A small network was shown many inputs. Here are its activations along a few directions, one row for each input.
Each table varies a few parts of the input and shows all the possible inputs, shuffled.
A made-up example of a description, with smaller parts first: values(3) and (point or line(11) or (ring(5) and line(6))).
Shared parts are said once, and a part with two or three values counts as separate values.

Other details of the inputs vary at random and push rows far along two fixed directions, the same in every table; ignore that.

A family of inputs:
x1: [-10 -13   8 -12   3   6  11  -5   4  -6   3   5]
x2: [-19   6  20   7 -21  -1  16   4   0 -32 -11  12]
x3: [ -1 -23  -2   2 -11   3   5  -4   3  -4 -13   9]
x4: [-22  11  26   4  -9   1  12   9  -1 -14 -12  17]
x5: [  1  21   1  15   9  11   5   1 -11  11  13  -6]
x6: [  3 -13  -1   2  -3   4   8  -5  11  -4   4   1]
x7: [-13 -22   9  -5 -15   7  17  -8   9 -27  -8  10]
x8: [  7 -29  -7 -24  15 -10 -17  -8  26  -5   5   2]
x9: [ 23   8 -32 -16  34 -12 -27  -5   3  16  35 -28]
x10: [ -5 -10   6 -11  -6   5  14  -5  -3 -13  -1   4]
x11: [-6 20 13 22  2 -3 -6  8 -9  8 -4  3]
x12: [ -9 -17   9  -7  -1   9   7   2   6   4  -9  10]
x13: [  6 -14 -14 -30  20 -11 -14  -4  13   1  14  -9]
x14: [ -2  38  -4   5  -7  -8 -14  -6 -19  21   7 -13]
x15: [ 15  15 -23   4   8   6   0  -3 -13   8  14 -19]
x16: [ 21 -30 -19 -14  12 -17 -24  -8  25   6   0  -7]
x17: [  6  27  -3   4  -2  -2  -4  12 -17   4  -2  -5]
x18: [ 10  30  -7  10   4  -7 -10  11 -24  14  -1 -10]
x19: [ -2 -30   6   6 -10   1   4  -6  15  -1 -11  10]
x20: [  2  51  -6  25  -2   0   3  12 -26   0   7 -15]
x21: [ 32 -13 -36 -10  34  -3 -29  -9   2  38  23 -28]
x22: [ 33   1 -43 -10  24 -18 -32  -4  -2  20  13 -29]
x23: [ -8 -19   7  -3   3   4   3  -1   1  10 -11   7]
x24: [ 16 -27 -18 -20  10 -14 -16  -8  28  -5  10  -6]
x25: [ -6   6  11   8 -15  12  15   7 -14  -1 -11  11]
x26: [ 15 -27 -16 -35  10 -13 -15  -6  16  -6   2  -3]
x27: [ -4  48   8  25   6  -1  -4  16 -29  20  -2 -10]
x28: [-12 -22  12 -13  -2   8  11  -3  11  -6  -9  13]
x29: [-16 -15  25   9 -22  -3  10   4  21 -24 -21  26]
x30: [  0  51  -2  29  -6   2   3  14 -26   2  -1  -8]
x31: [ -5   7   9  -8  -6  -5   5   3  -6 -16   1   2]
x32: [ -1  45   9  27   5   3  -4  13 -17  10   4  -6]
x33: [-12   3  16   9 -11  -5  11   2   8 -22   0   8]
x34: [ -8 -18  13   0 -16   5  11   1  -5  -3 -20  17]
x35: [ -8 -16   8   5 -18   9  15  -2   5 -14 -17  15]
x36: [-26 -22  20  -8 -31   5  12 -16   8  -4 -16  26]
x37: [  8 -44 -14 -29  18  -2  -9 -17  26  -3  15  -2]
x38: [  9  31  -7  28   1   9   6   6 -15  17  11 -13]
x39: [-10   4  13  -3  -1  -2  -2   9   3  -2 -11  10]
x40: [  1  16   1  16  -1   6  12  -2  -7  -2  13 -11]
x41: [  2 -21  -1  -5   5   8  -3  -4  14   7   0   5]
x42: [ -5   9   8   4 -10  11  16   3 -15  -4  -3   6]
Description of these inputs: values(2) and (point or (line(4) and ring(5))).
The inputs of x21 and x11 match in every part but the values(2) part. If x41 is changed in the same way as x21 into x11, which row does it become?
Answer: x32
The inputs of x35 and x30 match in every part but the values(2) part. If x37 is changed in the same way as x35 into x30, which row does it become?
Answer: x9
Change only the line(4) part in x20. List by row number the other rows that result.
Answer: x2, x22, x30
Change only the line(4) part in x3. List by row number the other rows that result.
Answer: x7, x15, x35
Change only the values(2) part in x36. List by row number the other rows that result.
Answer: x14

A family of inputs:
x43: [ 11 -31 -18 -30  19  -3 -10 -11  17  10  12  -7]
x44: [ 12 -13 -15  -9   9   3  -1  -7   3   3  14  -8]
x45: [-26   1  28  -6 -30  -2  16   7  -9 -25 -29  26]
x46: [ 18  35 -27  24   9  13   2   0 -29  29  20 -28]
x47: [-21   9  23  16 -13  19  26   2 -16   2  -6  10]
x48: [ 17  33 -19  24  11  11  -3   1 -28  37  12 -23]
x49: [ -2  18   8   9  -7 -14  -8   6   0  -7  -8   3]
x50: [ 10  -1  -9  -7   0 -15 -11   0  14 -12   2  -4]
x51: [ 29 -14 -35 -28  34 -13 -34  -5  12  22  19 -22]
x52: [-11  12  13   1  -3 -10  -9   6   3  -7  -7   7]
x53: [-21  -1  26  23 -28  12  26   5  -2 -19 -18  21]
x54: [ -7 -37   7 -28  -7 -16  -4  -8  32 -33  -6  15]
x55: [-17   6  28  21 -18   1  11  10  -1 -15 -22  19]
x56: [ -4  27   3  25  -5  19  20   0 -26  10   9  -8]
x57: [ 28  -9 -36 -16  28   3 -20 -11  -4  39  22 -25]
x58: [  9  36 -10  16  14   7  -6   8 -24  29  14 -17]
x59: [-20  19  24  12  -7   5  14  10  -9 -10  -4   9]
x60: [ -8  20  13  28 -10   9  10   8 -17   4 -11   5]
x61: [ 10   0 -11   2   3  -4  -4   2   6  -4   3  -6]
x62: [  2 -58  -6 -52  11 -21 -19 -14  45 -19  -2  10]
x63: [-10 -52  12 -25  -9  -5   5  -9  34 -33 -14  23]
What is each input in this table made of?
Answer: point or (line(4) and ring(5))
A walk changes only the ring(5) part. It starts at x53 and steps to x44. List the rest of the walk in order.
Answer: x43, x58, x60

A family of inputs:
x64: [-19 -30  27   1 -21  -9   0  -2  26 -23 -26  28]
x65: [ -9  50  12  29   0  -4  -3   9 -17   7   6  -8]
x66: [  7  46  -3  31 -14   0  11  10 -24  -7   3 -14]
x67: [ -6  49   7  14   2   8   8  17 -28   7   1  -5]
x68: [ 18 -24 -21  -8  16   6  -4  -5  12  10   8  -8]
x69: [-29  15  32   8 -26   7  18   7  -5 -12 -23  25]
x70: [ 12 -25 -22 -11  10   5  -7 -12  18  15   9  -9]
x71: [ -8  38   5  27  -6   7   9   2 -34  16   3 -11]
x72: [-23 -30  23 -16 -25   0   8  -2  21 -19 -31  33]
x73: [  9 -18 -13 -14  13 -17 -24  -7  22   5   3  -6]
x74: [  3  43   3  23  -5   7   4  20 -30  11  -4  -3]
x75: [ 13  28 -18 -14  15  -3 -15  -1 -11  23  18 -16]
x76: [-23 -38  28  -4 -15  15  25  -1  23 -25 -16  29]
x77: [ -3  51  -3  23  -8   1  12   7 -24 -14  14 -12]
x78: [ 15  28 -17 -14  23  -2 -11   6 -14  17  19 -18]
x79: [-27  14  32  10 -32   5  26   2  -1 -45  -8  20]
x80: [ 14 -25 -21 -12  18   7  -3  -5  14   9  10 -10]
x81: [ -7  40   5  31  -4  18  15   5 -20  16  11  -9]
x82: [ 17 -18 -30 -21   6 -14  -9  -9  16 -14  12 -13]
x83: [ 12 -19 -15 -19  20   6  -2  -7  13   7  21  -8]
x84: [-29   7  37  19 -25  19  30   0   1 -13  -7  24]
x85: [ -9  38   9  22   3   9  14   9 -36   8   7 -12]
x86: [-12 -34  20   8 -25  11  17  -7  19 -13 -22  28]
x87: [-19 -39  25  -5 -17   4  15  -3   7 -22 -25  24]
x88: [ 13 -18 -20 -23   4  -8 -18  -5  11  12  -3  -1]
x89: [ 18 -17 -13  -8  15 -14 -21   2  13   2   3  -6]
x90: [ 15 -19 -14 -12  18 -15 -21   1  17   1   3  -7]
x91: [ 17 -25 -17 -12  12  -3 -11  -7  -2   9   3 -10]
x92: [-29 -40  29 -12 -23   2  16 -12  14 -20 -23  27]
x93: [ 16  23 -18   5  26 -11 -19   9  -6  14  16 -23]
x94: [-14 -26  20  -7 -27   0   5   0  14 -14 -30  30]
x95: [ 16 -16 -14  -6   7 -16 -25  -5  16   7   1  -5]
x96: [ 15 -18 -19 -24  12  -6 -14   2   8   7  -2  -3]
x97: [-28  15  43  15 -12   0  15  11   1 -27 -12  22]
x98: [-16 -35  23   0 -26   3  10 -10   7 -14 -26  24]
x99: [ -9  52  16  24   1  -3  -3   7 -18   5  11  -7]
x100: [ -7  48  13  27   8  -2   1  17 -20   1   7  -8]
x101: [ 21 -17 -29 -16   3 -14  -9  -7  14 -11   9 -13]
x102: [ 12  18 -16  -6  24   0  -6  -2 -22  18  26 -24]
x103: [ 12 -19 -19 -29  15  -6 -14   1  11   5  -1  -3]
x104: [ 12 -26 -18 -15   6  -5 -13 -14   3  13   2  -9]
x105: [ 10 -28 -17 -20  16  -4  -8  -8   2   7   5 -11]
x106: [ 16 -23 -22  -7   8   5  -8 -12  15  16   7  -7]
x107: [ 22 -22 -21  -4  14   5  -5  -5   9  11   7  -6]
x108: [-11  42  11  19  -4   7  11   1 -33  13  13  -9]
The inputs of x89 and x93 match in every part but one. If x107 is changed in the same way as x89 into x93, which row does it become?
Answer: x80
What is each input in this table made of?
Answer: line(5) and (point or (values(2) and line(4)))
Change only the line(4) part in x69. List by row number the other rows that result.
Answer: x65, x81, x92
Change only the values(2) part in x105. List by row number the other rows that result.
Answer: x71
Which other rows agree with x90 in the line(5) part? List them by row number.
Answer: x64, x68, x87, x88, x96, x101, x104, x106
